A small network was shown many inputs. Here are its activations along a few directions, one row for each input.
Each table varies a few parts of the input and shows all the possible inputs, shuffled.
A made-up example of a description, with smaller parts first: one of 5 places around a ring, together with either a single point or one of 9 places around a ring or (one of 3 separate values, together with one of 6 places along a line).
Shared parts are said once, and a part with two or three values counts as separate values.

Rows:
row 1: [ 1.83  1.41  1.10  0.12 -6.73  0.31  0.68 -0.56 -2.50  0.66  0.84 -0.57
 -0.23  0.58  0.08 -1.57]
row 2: [ 2.34  0.45  1.08 -1.50 -6.88  0.53 -0.30 -1.05 -2.56  0.72  1.02 -1.22
 -1.11 -0.31 -1.01 -2.23]
row 3: [ 0.37  1.05  0.34 -3.36  2.92 -1.10 -1.50  1.86  0.40 -0.03 -1.34  0.67
  1.20  0.94  0.86 -1.37]
row 4: [ 0.64  1.00 -0.30 -5.47  2.17 -0.88 -2.69  1.68  0.48  0.13 -0.84  1.97
 -0.20  0.26  1.64 -2.58]
row 5: [ 0.33  2.61  1.48  3.63 -6.04 -1.23  2.31  0.02 -1.65  0.34  0.50  0.51
 -0.12  3.07  3.08 -0.01]
row 6: [-0.44 -0.18 -1.51  0.09  3.08  0.42 -0.11  0.68  0.76  0.33 -0.56 -2.72
  3.05  0.49  0.81  1.46]
row 7: [ 0.09  1.77  0.22 -4.96  2.58 -1.21 -2.14  1.73  0.13  0.09 -1.43  2.46
  0.24  0.81  2.28 -2.23]
row 8: [-3.95 -2.84 -0.09  4.98  4.16  3.40  2.50 -1.63  1.24 -1.75  0.36  1.76
 -4.19 -2.63 -3.83  4.55]
row 9: [-2.66 -2.63 -0.29  9.04  3.48  0.64  2.61 -2.52  4.28 -1.76  1.18  3.20
 -2.12  0.53 -2.10  4.67]
row 10: [ 0.39  2.38  1.69  2.27 -6.44 -0.88  1.41 -0.56 -2.46  0.03 -0.13  0.56
  0.45  2.06  1.28 -0.57]
row 11: [ 0.40 -1.00 -1.04 -2.11  2.55 -0.50 -2.32  1.32  0.35 -0.17 -0.59 -1.35
  1.68 -0.07  0.69 -0.23]
row 12: [ 0.06  0.34 -1.46 -1.85  2.50 -0.69 -0.55  1.45  0.87  0.25 -0.44 -1.43
  1.89  0.70  1.01  0.00]
row 13: [ 3.10  1.14  0.63 -2.02 -6.19  0.37 -0.62 -0.80 -2.97  0.93  1.77 -0.98
 -1.46 -1.86 -1.84 -2.84]
row 14: [ 0.74  0.04 -0.17 -4.26  2.51 -1.40 -2.08  0.62  0.17  0.19 -1.10 -0.16
  0.37 -0.08  1.50 -0.77]
row 15: [-3.16 -4.81 -0.08  5.64  3.39  1.75  3.65 -2.38  2.86 -0.08  1.41  0.42
 -2.09 -4.32 -5.00  2.78]
row 16: [-0.08 -0.74 -1.62 -0.22  2.95  0.47 -0.86  0.14  0.60  0.12 -0.65 -3.13
  2.65 -0.17  0.54  0.94]
Q: What is each input in this table made of?
A: either one of 3 separate values or one of 5 places along a line or (one of 2 separate values, together with one of 4 places along a line)
Q: Change only the choice among 2 separate values in row 3. List by row number the other rows that result.
A: row 14

Rows:
row 17: [-2.45 -2.30 -0.40  6.98  1.58  1.44  4.00 -1.01  1.34 -1.15  0.61  0.53
 -0.91  0.01 -1.23  4.16]
row 18: [-2.26 -2.91 -0.47  6.08  2.03  2.12  3.09 -2.33  2.65 -0.32  1.91  1.09
 -2.20 -2.64 -4.20  2.69]
row 19: [ 1.71  2.23  1.07 -4.43 -3.18 -2.14 -1.45  1.08 -1.35  1.14 -0.45  0.27
  1.03  1.17  2.36 -3.31]
row 20: [ 1.71  2.65  0.53 -2.73 -4.31 -0.48 -1.64  0.50 -2.69  0.61 -0.09 -0.77
  0.51  2.12  2.42 -2.10]
row 21: [ 1.93  3.77  0.99 -2.85 -3.58 -1.60 -1.15  1.03 -1.52  0.61 -0.57  1.02
  1.22  2.23  2.45 -2.76]
row 22: [-2.63 -1.44 -0.85 -2.36  8.19  0.35 -1.14  1.52  2.17 -0.05 -1.79 -0.48
  1.23 -0.58  0.16  1.13]
row 23: [ 1.99  2.21  0.37 -3.24 -4.42 -0.02 -1.43  0.67 -3.20  0.71 -0.11 -1.48
  0.58  1.20  1.73 -2.55]
row 24: [ 2.35  1.76  0.77 -4.67 -3.91 -0.79 -1.27  0.43 -2.78  1.12 -0.32 -1.94
  1.14 -0.10  0.85 -2.40]
row 25: [ 2.65  1.21  0.46 -4.73 -3.37 -1.55 -1.73  1.11 -1.92  0.94 -0.44 -1.09
  1.43  0.16  1.47 -3.47]
row 26: [-0.20 -2.06 -2.74 -0.81  7.56  0.09 -1.88  0.29  3.23 -0.74 -0.33  0.68
  0.34 -0.38  0.54  1.30]
row 27: [-2.96 -2.72  0.49  5.84  1.69  2.07  2.45 -1.69  1.27 -1.94  0.68  2.23
 -3.93 -2.32 -3.73  4.04]
row 28: [-1.86 -2.40 -0.23  6.92  1.73  0.50  2.14 -1.62  2.80 -0.93  0.90 -0.06
 -0.42 -0.85 -2.81  3.25]
Q: What is each input in this table made of?
A: either one of 2 separate values or one of 4 places along a line or one of 6 places around a ring
Q: List by row number the other inputs of the same sort as row 22.
A: row 26

Rows:
row 29: [-1.38 -1.40  0.20 -0.60  2.70  1.01 -0.40 -0.52  1.14  0.02  0.15 -0.22
 -0.84 -1.38 -2.32  1.45]
row 30: [-2.55 -0.79  0.03  2.67  4.65 -1.08 -0.12  0.26  3.41 -0.30 -0.68  0.71
  1.04  0.84  0.11  1.46]
row 31: [-2.04 -2.31 -0.78 -0.58  4.67  0.96 -0.77 -0.13  1.57  0.08 -0.05 -0.44
 -0.75 -1.43 -0.96  0.93]
row 32: [ 0.70  0.19 -0.04  4.56 -3.29  0.70  3.00 -1.24 -0.08 -0.23  1.48  0.87
 -0.58  0.25 -1.06  0.94]
row 33: [-1.13 -1.96 -0.49  0.22  0.49  1.77  0.28 -0.09 -0.88 -0.02  0.37 -0.68
 -1.69 -2.01 -1.09 -0.60]
row 34: [ 2.74  1.67 -0.67 -2.78 -2.17 -1.71 -1.66  1.75 -2.38  0.49 -1.44 -4.18
  4.40  2.98  3.86 -1.29]
row 35: [ 0.37 -0.70  0.12  0.42 -2.71  2.59  2.03 -0.87 -1.72  0.49  1.43 -0.78
 -1.37 -1.67 -2.75  0.08]
row 36: [ 3.53  1.70  0.90 -7.51 -3.37 -2.45 -3.43  0.81 -1.10  1.49 -0.17  0.02
  0.85 -1.22  0.45 -5.34]
row 37: [-0.01  3.96  1.93 -3.78 -3.18 -1.49 -1.83  1.97 -3.08 -0.24 -1.87  1.59
 -0.25  3.26  4.28 -1.86]
row 38: [-0.63  0.18 -0.77  3.29  2.67  0.01  1.10 -0.66  2.13 -0.72  0.14  1.70
  0.02  0.42 -0.17  1.96]
row 39: [ 0.39 -0.54 -0.43  4.09 -0.46 -0.31  1.80 -1.28  0.97 -1.07  0.63  1.41
 -0.81 -0.04 -0.35  2.28]
Q: What is each input in this table made of?
A: either one of 3 separate values or (one of 2 separate values, together with one of 4 places along a line)
Q: Change only the place on the line of 4 in row 39. List by row number the other rows that result.
A: row 30, row 32, row 38
